Each row below holds a small network's activations on one input, seen along a few directions.
In each table, some parts of the input vary, and every possible input appears once, in random order.
A made-up example of a description, with smaller parts first: one of 8 places around a ring, together with either a single point or one of 9 places along a line or (one of 3 separate values, together with one of 6 places along a line).
Shared parts are said once, and a part with two or three values counts as separate values.

Other details of the inputs vary at random and push rows far along two fixed directions, the same in every table; ignore that.
To show where, the next rows are all for the same input, with only those details redrawn:
-29  11   6  11   0 -13  27  -7  23 -10  11  11   9   7  15  -8
 29 -29 -15 -41   4  24 -28   4 -25  19 -38  -8  -6 -13   5   2
-33  -8   7 -31 -19   5  44 -25 -23  -3  16  -7  54 -36 -51  28
 39 -25 -18 -28  13  21 -43  13 -11  21 -48  -3 -28   3  34 -15
-23   3   5  -5  -4  -5  26 -10   7  -4   8   5  18  -5  -3   2
 31 -26 -14 -35   9  23 -32   6 -18  19 -41  -5 -13  -8  14  -4
 19 -23 -11 -32   1  16 -18   2 -19  15 -30  -5  -3 -11   9   1
-28  15   7  18   5 -14  23  -5  31 -12   9  14   1  13  24 -14

A family of inputs:
row 1: -21   7   8  30   5 -24  14   2  17 -38  27  21   9  -1  12  -1
row 2: -21  15   7  -1 -24   4  34   5 -49  12  36 -15  41 -26 -80  25
row 3:  33 -36 -10 -38   5  23 -29  -4 -14  14 -40 -16  -5 -13   7   6
row 4: -12   5 -10  -9   0   1  13   3  -5   7  -4   3   5   1  -2  -9
row 5:  -7  20  14  20 -11   9   7 -12  18  24  -2 -24  -6  14  -6   1
row 6: -16  11  27  30  -5  -4  18 -23  49  -3   5 -16   0  16  15   5
row 7:  -5   2  24   2 -14  18  14 -26  14  17  -3 -31  15  -5 -26  23
row 8: -12   5  18   1 -25   6  24 -12 -38   8  33 -27  46 -32 -77  34
row 9: -24  41   5  43  -6  -7  17   6  33  15   7  -6 -23  37  19 -21
row 10:  41 -26   4   0   7  11 -43   3  -9   0 -19 -16  -9 -11   6   7
row 11: -15  23 -12  39  20 -29   1  31  17 -35  21  42 -24  24  36 -30
row 12: -16  38 -15  42  11 -24   7  44  -3 -13  26  35 -27  30  14 -32
row 13:  36 -32   0 -29   4  26 -34  -8  -3  16 -43 -17 -11  -8  17   8
row 14:   9   5  20  33   1  -3 -11  -1  14  -7  12 -14  -3   4  -2   5
row 15: -11  19  -5  53  24 -35  -5  26  37 -41  18  38 -29  30  56 -35
row 16:  16   7 -20 -10   7  11 -22  21 -14  31 -26   3 -29  15  19 -25
row 17:   8  -4 -15 -27  -6 -19   0 -10 -20 -21  33  17   6  -8 -33  21
row 18: -22 -12  23 -15 -21  10  35 -39   4  -4  10 -26  45 -27 -42  38
row 19:  -4 -11  10   6  -3  -8   4 -11  -4 -25  18  -3  24 -20 -19  18
row 20: -24  27 -14  29  11 -24  19  32  -3 -26  30  37  -8  15   2 -21
row 21:  45  -3 -17 -33   6 -11 -44 -10   1  13   1  14 -40  20  19  -4
row 22:  17 -18 -11 -23   6  14 -18   4  -8  11 -30  -2  -9  -3  17  -6
Q: Describe the family of inputs behind these rows.
A: one of 2 separate values, together with either a single point or one of 10 places around a ring
Q: Changing only the choice among 2 separate values turns row 6 into row 10. The same change can be made to row 13. Which row results?
A: row 1

A family of inputs:
row 23:  17  -9  -8 -12   2  25 -17   6   3  22 -39 -13 -23  11  17  -4
row 24: -14   7   2  -7  -8  -1  20   3 -24   4  19   2  22 -13 -33   7
row 25:  43 -28  -9 -23  13  28 -51   6  -2  20 -56  -8 -32   2  40  -8
row 26:   5 -20   8 -29 -16   6   6 -24 -27  -7  15 -12  33 -33 -49  41
row 27: -11  21   3  31   5 -14   4  14   6  -4  17  10  -6  12   8 -17
row 28:   7  -8   2   4   9   1 -12  -5  25   2 -20  -6 -12  10  35 -14
row 29: -17  13  -1   9   2 -17  11   1  10 -15  16  24  -3   8  15  -7
row 30:  -9 -10   0   2   5   0   6   6  -4 -18  -3   8  12 -12   3   2
row 31:  22   6 -10   6   6   8 -26  11  21  16 -26   0 -48  33  37 -14
row 32:  39 -14   0  -4   9  23 -43  10  -9  28 -35 -21 -21   1  15 -10
row 33:  -2   3 -14 -19  -5   6   8   7 -18   6  -2   6  -3   1 -17   6
row 34:   0 -31   1 -64 -18  26  17 -30 -37  24 -15 -25  46 -42 -49  32
row 35: -24  35  24  67   4 -24   9   5  48  -9  22   2 -14  30  39 -26
row 36: -37   9   0 -13 -23  -8  51 -15 -28 -18  44   3  46 -26 -73  35
row 37:  -9  -9   3 -41 -19   3  20 -34 -17  13  10 -10  32 -24 -36  25
row 38:  20 -17  -7 -23  -3  17 -19  14 -49  17 -11 -11  13 -26 -28   7
row 39:  29 -12   4  -9  -2  19 -26   2 -22  23 -16 -21  -1 -12 -15   7
row 40: -27  10  14  -2 -15 -24  34 -33  14 -14  42  -1  30  -7 -26  18
row 41:   8  -8 -10  -3  13  -3 -14   9   8  -1 -18   7 -13   7  34 -21
row 42: -48  19  19  30 -11  -7  54 -13  30 -20  24  -6  26   3 -17  12
row 43: -17   5  -9  -5  -2   8  19   9  -5   3  -7   5   2   2  -6  -2
row 44:  53 -16  -9 -15  11  26 -58  15 -10  36 -47 -16 -40  11  30 -15
row 45: -10   3  -8 -21 -16   1  18  -4 -43   2  27  -4  30 -25 -64  23
row 46: -36  45   8  59  11 -33  24  13  47 -16  29  27 -19  39  42 -37
row 47:  33  -8  -6  -2  12   6 -43   4  17   9 -30   6 -43  20  48 -13
row 48: -10 -16  -2 -33  -8  -2  20 -14 -31 -11  19  -2  42 -34 -47  22
row 49:  44 -24  -4 -27   2  31 -41   9 -24  36 -42 -24 -16  -6   4   0
row 50:  11  10  -2  18   2  -5 -11   3  22  -5   1   0 -29  25  14  -2
row 51:  48 -28  -8 -17  15  11 -50   3   3   9 -33 -10 -27   4  30  -8
row 52:   8 -13  -5 -26  -4  16  -5   7 -45  15  -6 -10  23 -29 -36   8
row 53:  -5  -2  -4  -1   7   0  -1   7   3  -5 -11  14  -5   1  22 -10
row 54:   6  -7 -13 -17   7   2 -10   4  -1  10 -21   7 -10   4  26 -17
row 55: -42  29  17  65   9 -43  32   6  50 -50  44  32   0  23  34 -17
row 56:  -1  -3 -11 -28  -2  -5   4  -7 -13   6   4  11   5  -5  -5  -1
row 57: -13  14  -4   9   3 -28   9  -5  13 -18  28  21  -2  10  10  -9
row 58: -37  21   3  31   3 -11  35   7  24 -20  15  12   6  12   4 -10
row 59: -37  20  23  56   6 -24  27  -7  60 -33  18  10  -1  21  40 -12
row 60:   4   4   5  28   5  -3  -4   7  26 -12  -1  -4 -18  19  16  -3
row 61: -67  31  19  21 -17 -23  74 -13   2 -17  55  10  53 -13 -44  10
row 62:  33 -47   2 -43  -8  26 -21 -11 -43   1 -18 -23  27 -44 -41  39
row 63:  -4   2  11  -7 -12   8  12 -11 -12  15   9 -16  19 -12 -31  14
row 64:  -5  12  -5  30  11 -11   2  18  18 -20   7  13 -17  19  15 -13
row 65:  36  12  -8  22  11   0 -46  14  16  14 -14  -4 -52  33  32 -20
row 66:  13  -4  -8   2   7 -12 -18   7  -5 -17   7  17 -12   1  10  -1
Q: Describe the family of inputs behind these rows.
A: one of 2 separate values, together with either a single point or one of 6 places around a ring or (one of 3 separate values, together with one of 5 places around a ring)
Q: Changing only the choice among 2 separate values turns row 65 into row 45. The same change can be made to row 51. Which row results?
A: row 48
Q: Changing only the choice among 2 separate values turns row 63 into row 24. The same change can be made to row 47. Which row results?
A: row 29
Q: Change only the place on the ring of 5 in row 62. List by row number the other rows that result.
A: row 25, row 26, row 47, row 59
Q: Change only the choice among 3 separate values in row 48. List by row number the other rows that result.
A: row 55, row 64
Q: Change only the place on the ring of 6 in row 27. List by row number the other rows that result.
A: row 24, row 38, row 46, row 52, row 61
